A small network was shown many inputs. Here are its activations along a few directions, one row for each input.
In each table, some parts of the input vary, and every possible input appears once, in random order.
Descriptions start from the smaller parts, as in this example, which fits no table here: one of 8 places around a ring, together with either a single point or one of 9 places along a line or (one of 3 separate values, together with one of 4 places along a line).
Shared parts are said once, and a part with two or three values counts as separate values.
In the rows, zero is written as 128.

A family of inputs:
row 1: [ 93 114 122 111 136  88 166 128 101  84 168]
row 2: [148 145 102 105 155 188 104 117 137 126 135]
row 3: [129 117 131  76 128  93  88 109  80 104 134]
row 4: [232 154 185 223  77 153 105 137 146 100 111]
row 5: [104 124 131 113 156  89 161 170 130 177 122]
row 6: [141 112 139  77 108 161  96  74 115 114 145]
row 7: [101  81  93 143 127  74 169 137 118 139 124]
row 8: [221 158 176 220  97  82  96 171 117  88 100]
row 9: [136 154  92 106 174 118  96 148 102 119 127]
row 10: [ 84 157 124 122 121 178  96 124 169 161 103]
row 11: [111  81 111 149 121 143 179  93 149 149 129]
row 12: [117 120 140 113 137 156 168 134 165 187 132]
row 13: [ 70 162 117 123 141 111  89 159 132 152  92]
row 14: [106 113 129 110 114 158 179  92 131  93 171]
Question: Describe the family of inputs behind these rows.
Answer: one of 2 separate values, together with either a single point or one of 6 places around a ring
Question: Changing only the choice among 2 separate values turns row 2 into row 9. The same change can be made to row 6. Which row results?
Answer: row 3
Question: Change only the choice among 2 separate values in row 5. List by row number the other rows that result.
Answer: row 12
Question: Change only the choice among 2 separate values in row 10. List by row number the other rows that result.
Answer: row 13

A family of inputs:
row 15: [ 10 108  70 130 161  92 172 153 148 151 109]
row 16: [ 29 131  77 104 152 200 133 110 182 161 111]
row 17: [ 90  82  53  65 176  65 133 114  81 136 149]
row 18: [173 154 115 173 162  94 157 203  82 115 123]
row 19: [155 190 148 123  91 162  63  92 125  70 107]
row 20: [158 137 183 178  91 175  54  92 127 119 106]
row 21: [136 165 141 147  98  59 100 137  86  59 103]
row 22: [172 113 142 193  67  69 121 179 135 147  87]
row 23: [141 114 173 202  98  69  90 135  90 111 103]
row 24: [ 36 122 118  91 143  75 182 144 125 184 149]
row 25: [ 54 145 127  65 133 184 145 102 158 193 151]
row 26: [ 84 106 133  21 146 183 132  94 127 157 133]
row 27: [ 67  83 124  47 156  73 169 136  94 148 131]
row 28: [109 104  61  39 165 173  94  71 114 148 151]
row 29: [167 166 146 119 136 168  66 148 155 100 156]
row 30: [145  60 132 159  96  97 231  92 114  70 187]
row 31: [188 137 152 168  60 175  86 135 172 154  89]
row 32: [160  81 142 135  84 205 194  50 148  81 189]
row 33: [211 159 161 170 145 172 118 117 177 153 101]
row 34: [193 179 118 150 153 196 119 158 119 128 126]
row 35: [193 134 155 193 153  67 153 161 141 144  99]
row 36: [147 144 143 145 149  66 104 192 117  90 154]
Question: Changing only one part turns row 23 into row 20. The same change can be made to row 22. Which row results?
Answer: row 31
Question: Describe the family of inputs behind these rows.
Answer: one of 2 separate values, together with either a single point or one of 4 places along a line or one of 6 places around a ring

A family of inputs:
row 37: [112 130 105 113 156  73 130 152  90 102 139]
row 38: [211 158 194 189  94 111 113 158 126  99 121]
row 39: [111 105 120 112 135  67 128 141 100 140 120]
row 40: [127 144 130  98 132 148  76 122 132 155 105]
row 41: [119 150 118 119 155 171 124 142 160 177 113]
row 42: [103 112 108 132 157  89 176 163 131 160 128]
row 43: [135  92 133  97 111 143 136  83 119 122 147]
row 44: [128 167 113  99 150 155  77 135 121 118 124]
row 45: [222 142 153 231  91 124 101 142 133  95  99]
row 46: [ 90 153 129 125 121 160  98 127 155 149 107]
row 47: [ 74 116 120 138 125  80 152 145 124 133 120]
row 48: [ 98 104 132 123 100 156 160  86 142 115 148]
row 49: [127  99 119 117 131 166 184 104 149 143 156]
row 50: [136 117 118  98 133 149 138  93 109  84 166]
Question: Describe the family of inputs behind these rows.
Answer: either one of 2 separate values or (one of 3 separate values, together with one of 4 places along a line)
Question: Change only the choice among 3 separate values in row 42. List by row number the other rows that result.
Answer: row 41, row 49

A family of inputs:
row 51: [ 52 134 135  71 109 193 123  86 190 177 119]
row 52: [205 157 148 201  71 129  38 102 127 100  67]
row 53: [123 125  92  72 182 221 139  73 160 149 165]
row 54: [183 196 174 217 123 120 119 171 123  47 106]
row 55: [214 127 170 167 107 132  36 148 129 134  80]
row 56: [213 183 176 184 124 106 113 207 144 117 137]
row 57: [129 114  99  31 130 210 130  65 120  94 178]
row 58: [ 46 103  63 128 173  78 186 184 124 185 109]
row 59: [ 96  87  76  58 151  56 160 128  65  89 164]
row 60: [ 22 106 111  92 134  43 156 150 135 168 109]
row 61: [ 62 124 146  56 117 197 111  66 128 136 156]
row 62: [238 174 177 154 133 113  94 171 107 161  95]
row 63: [ 77 132  86 104 146 233 152 115 182 196 120]
row 64: [211  49 188 230  51  99 235  97 138  97 155]
row 65: [ 32  96 121  79 140  46 142 128  73 129 145]
row 66: [184 172 144 233  76 135  70 144 130  58 121]
row 67: [ 88  97  71  99 207  65 172 142 102 140 151]
Question: Describe the family of inputs behind these rows.
Answer: either a single point or one of 6 places around a ring or (one of 2 separate values, together with one of 5 places around a ring)
Question: Start at row 61 and move only the place on the ring of 5, one step at a time. The first step leads to row 51. Which rows follow, in order?
Answer: row 63, row 53, row 57
Question: List by row number the other inputs of the same sort as row 56.
Answer: row 52, row 54, row 55, row 62, row 66
